These are the activations of a small neural network, seen along a few directions. Each row is one input.
Each table varies a few parts of the input and shows all the possible inputs, shuffled.
Descriptions start from the smaller parts, as in this example, which fits no table here: one of 6 places along a line, together with either a single point or one of 9 places around a ring or (one of 3 separate values, together with one of 8 places around a ring).
Shared parts are said once, and a part with two or three values counts as separate values.

Other details of the inputs shift rows strongly along two fixed directions, in all tables alike. That doesn't count.

Table:
R1: [-13  13  -9   4   6  24  -1  -5   3   9   1 -16   3  10   4  20]
R2: [ -6  -6 -10  -9  -3  -1  -4   2   1   2  11  -9   3  -2   9  11]
R3: [ 20 -23  15  39  -1  -7 -53 -35  20   4  -4  15   2 -22 -62 -13]
R4: [  0   2  -7 -11  -4   0   0  10  -4  -9  -4  -4   8   4   1  14]
R5: [  4  -5 -12  -5  -8   1   7   6  -3  -6   0  -5   5   4   3  12]
R6: [-4 -7 -9 -5 -4 -2  0  5 -1 -1  9 -6  6  1  8 12]
R7: [ -3  20  37  -7  21  -9  35   1  -8  10 -10  23 -26   0  28 -54]
R8: [-11  12 -10   2   6  24   3  -7   4   9   0 -18   1  11   0  19]
R9: [ -6  29  37 -13  25 -10  31   5  -9   7 -14  25 -24  -1  24 -53]
R10: [ 23 -15  19  37  -4  -6 -54 -28  16  -6 -18  19   6 -17 -68  -9]
R11: [  1  -6 -12  -4  -6  -1   7   4   0  -4   7  -7   5   2   4  11]
R12: [-1 -6 -8 -2 -6 -1  2  6 -2 -3  7 -6  6  2  8 12]
R13: [ 2 -4 -9 -4 -9  0  5  6 -3 -6  0 -5  5  3  5 13]
R14: [ 18   7  65  41  23 -14 -24 -33   9  12 -24  48 -28 -20 -38 -76]
R15: [ -1  -5 -15 -10  -4  -2   4   0   1   0   9 -10   3  -1   2   9]
R16: [-3  3 -7 -8 -4  1 -3 13 -5 -8 -4 -2  9  3  4 14]
R17: [ -9  12 -12   0   6  24   5  -7   5   9   0 -18   1  11  -2  18]
R18: [  5  -2 -12  -7 -10   1   7   6  -4  -7  -2  -5   4   5  -1  10]
R19: [-6 -5 -9 -3 -4 -2 -2  6 -2  0  9 -5  6  0  9 13]
R20: [ -5  20  35  -7  22 -11  36  -1  -4  11  -4  20 -27  -3  27 -54]
R21: [ 22 -16  21  42  -5  -4 -56 -25  13  -3 -15  21   6 -17 -62  -8]
R22: [-14  13  -8   6   7  25  -3  -3   2  10   1 -17   4  10   5  19]
R23: [ -4  -6 -11  -8  -4  -2   0   2   0   0  10  -9   3  -2   6  11]
R24: [-3 -5 -8  1 -6  0 -1 10 -3 -5  3 -4  7  4 11 13]
R25: [ 19 -23  14  37  -2  -6 -55 -36  22   5  -3  14   1 -22 -61 -14]
R26: [ -9  -5 -10  -6  -2  -1  -7   5   1   3  11  -8   5  -3  12  11]
R27: [ 0 -6 -8 -2 -6 -1  2  7 -3 -5  3 -5  5  5  8 13]
R28: [-1 -4 -7  0 -7  1 -1 10 -5 -5  0 -3  8  3 10 13]
R29: [-1 -5 -8  0 -6 -1  0  8 -3 -5  3 -4  6  4 10 13]
R30: [  5  -4 -13  -5  -9   0   8   5  -3  -5   0  -6   5   4   2  10]
R31: [-10  21  34  -9  26 -12  28  -2  -5  16   0  20 -27  -6  30 -54]
R32: [-7 -5 -8 -2 -4 -2 -3  8 -2  0  9 -5  7  0 10 12]
R33: [ -3  26  38 -12  23  -9  34   5 -10   8 -13  23 -26   0  23 -53]
R34: [  4   1 -10 -10  -7   2   6   9  -4  -8  -3  -4   5   4  -3  13]
R35: [  5   1 -11 -11  -8   1   7   8  -4  -7  -3  -5   5   5  -4  11]
R36: [ -2  -5 -15 -12  -4  -1   2   0   3   2  10 -11   3  -1   3   8]
R37: [ -2  -6 -12  -7  -5  -2   4   4   0  -2   8  -7   4   1   3  11]
R38: [ 1 -3 -7 -5 -8  2  1  9 -6 -7 -1 -4  5  5  5 13]
R39: [ 15 -22  17  40  -1  -7 -60 -33  20   6  -2  16   2 -22 -54 -12]
R40: [ -5  -6 -10  -7  -3  -2  -2   3  -1   1  10  -9   4  -2   8  12]
R41: [-12  11  -9   2   6  24   1  -6   3   9   1 -18   2  11   2  20]
R42: [ 2 -2 -9 -6 -9  1  4  8 -5 -8 -2 -4  4  4  3 13]
R43: [ -1  -6 -14  -7  -6  -2   6   3   0  -1   8  -8   5   2   2  10]
R44: [ 0 -4 -8 -1 -8  1  1  8 -5 -5  1 -3  6  3  9 13]
R45: [ 2  1 -8 -9 -7  1  3  9 -5 -8 -3 -4  5  4  0 14]
R46: [  4  -5 -13  -4  -8  -1   8   5  -1  -5   2  -7   5   5   2  10]
R47: [ -6  27  39  -9  23  -8  31   8 -10   9 -13  25 -25  -1  26 -53]
R48: [-8 -5 -9 -4 -2 -1 -6  6 -2  1 10 -7  6 -3 11 12]
R49: [  3  -5 -13  -5  -7  -2   8   3   0  -4   6  -8   6   3   3  10]
R50: [  1  -6 -10  -3  -7  -1   5   6  -2  -6   2  -6   4   4   6  13]
R51: [  4   3 -12 -13  -6   0   6   8  -2  -9  -5  -5   7   5  -5  11]
R52: [  4  -2 -11  -7  -8   2   6   7  -4  -8  -2  -4   4   5   1  12]
R53: [ 20 -22  19  47  -4  -7 -55 -30  17   0  -5  19   6 -19 -55 -10]
R54: [-12  39  31  -4  35  14  39 -15   1  25 -11   8 -32   8  17 -52]
R55: [-2 -2 -7 -2 -7  2 -2 12 -7 -7 -1 -2  7  4  8 13]
R56: [ -5  -6 -12 -10  -4  -1  -2   1   2   2  10 -10   2  -2   7  11]
R57: [ -8  20  37  -3  24 -11  30   3  -6  12  -3  22 -24  -3  31 -54]
R58: [  3  -6 -12  -4  -7  -1   7   6  -1  -6   2  -6   4   5   3  11]
R59: [  3   2 -11 -13  -5   1   4   9  -2 -10  -5  -4   6   4  -4  13]
R60: [ -4  -6 -10  -5  -5  -2   2   4   0  -1   8  -7   4   0   6  12]
Each input here is: one of 6 places along a line, together with either a single point or one of 9 places along a line.
Q: Changing only the place on the line of 6 turns R5 into R44. The same change can be made to R37. Which row results?
A: R19
Q: Changing only the place on the line of 6 turns R39 into R56. The same change can be made to R31. Which row results?
A: R23
Q: Start at R16 and move only the place on the line of 9, one step at a time. The first step leads to R47. Which rows follow, in order?
A: R55, R28, R24, R57, R32, R48, R26
Q: Change only the place on the line of 6 in R49. List by row number the other rows that result.
A: R11, R12, R20, R53, R57
Q: List by row number the other rows that have the place on the line of 6 in common with R33.
A: R2, R4, R6, R7, R12, R27, R38, R40, R41
Q: Start at R51 and move only the place on the line of 9, one step at a time. The first step leads to R35. Which rows follow, in order?
A: R18, R30, R46, R49, R43, R15, R36

Table:
R61: [  6  -2 -14 -17  -7  -3   9   0  -1  -8  -2  -9   0   3  -2   8]
R62: [ -9 -11  -9 -10  -2  -6  -7   2   0   4  14  -7   2  -5  15   9]
R63: [ -6 -13  -8   3  -4  -6   2   3   0   2  19  -5   4  -4  18  11]
R64: [-26  61  66   7  66  27  51 -32   7  51 -20  21 -55   6  25 -90]
R65: [ -1   6  -2  -7  -6   4  -3  12 -10 -11  -7   0   4   4   6  17]
R66: [ -6 -11 -11  -1  -6  -4  -4   5   0   4  17  -6   4  -5  17   6]
R67: [-12  -6  -9 -10   1  -7  -6   6   0   3  17  -7   6  -7  10   9]
R68: [  2   0   0   5  -8   3   5  14  -9 -12  -6  -1   8  10   9  15]
R69: [  4   3 -14 -18  -4  -4  10   4  -1  -7   2  -7   5   2  -8   8]
R70: [  9  -7 -12  -5  -9  -3  17   4   1  -9   2  -7   2   8  -1   8]
R71: [  8  -3 -17  -9 -11  -1  12   4  -2  -6   2  -7   2   5  -2   5]
R72: [ 33 -27  34  71  -6  -2 -80 -38  20   0 -31  37   9 -24 -90 -20]
R73: [ -2   9  -4  -8  -3   2  -4  16  -5 -11  -7   0   9   5   3  14]
Q: Describe the family of inputs behind these rows.
A: either a single point or (one of 3 separate values, together with one of 4 places along a line)
Q: Change only the place on the line of 4 in R66. List by row number the other rows that result.
A: R62, R63, R67

Table:
R74: [ -2   0  -6   1  -3   6 -11   3   0  -4  -1  -5   8   2  -7  17]
R75: [ 10 -13 -11  -6 -14 -10  -3   6  -2 -11   2   0   8  -3 -10  10]
R76: [  2  -4 -12   4  -5   6  -2  -4   4  -2   1  -9   6   4  -9  14]
R77: [  0  -1  -8   2  -5   7 -11   3  -1  -3  -2  -5   8   2  -6  15]
R78: [  5 -18  -9  -3 -13 -14  -9   8  -1 -10   7   2   8  -6   0  10]
R79: [ 19  -2  41  41  15  -5 -38 -40  19  12 -18  30 -16 -18 -57 -49]
R80: [ -3  -6 -11   2  -4   4 -12  -2   3   2   7  -8   6  -2  -2  13]
R81: [ -4  -5  -9   0  -2   2 -12  -1   3   1   7  -8   7  -2  -4  15]
R82: [ 1 -3 -7  5 -6  8 -8  1 -1 -3 -2 -5  6  4 -4 17]
R83: [ 1 -3 -7  8 -5  7 -6  2  0 -3 -1 -5  9  5 -5 16]
R84: [  8  17  56   4  24 -25  22  -4  -6   5 -18  44 -31 -11  10 -78]
R85: [  2  -4 -11   2  -5   7  -4  -5   3  -1   0  -9   4   3  -8  15]
R86: [-20  21   1 -27  14   0  51  18 -12   9  10  -5 -14  11  56 -15]
R87: [-20  21   3 -30  13   1  49  17 -13   9   8  -6 -16  11  56 -15]
R88: [  0  -1 -10  -3  -3   5  -7  -2   4  -2   1  -9   6   1 -11  15]
Q: Changing only one part turns R81 into R88. The same change can be made to R78. Which row results?
A: R75
Q: Describe the family of inputs behind these rows.
A: one of 3 separate values, together with either a single point or one of 4 places along a line
Q: List by row number the other rows that have the choice among 3 separate values in common with R77.
A: R74, R82, R83, R84
Q: Change only the choice among 3 separate values in R77. List by row number the other rows that result.
A: R79, R80
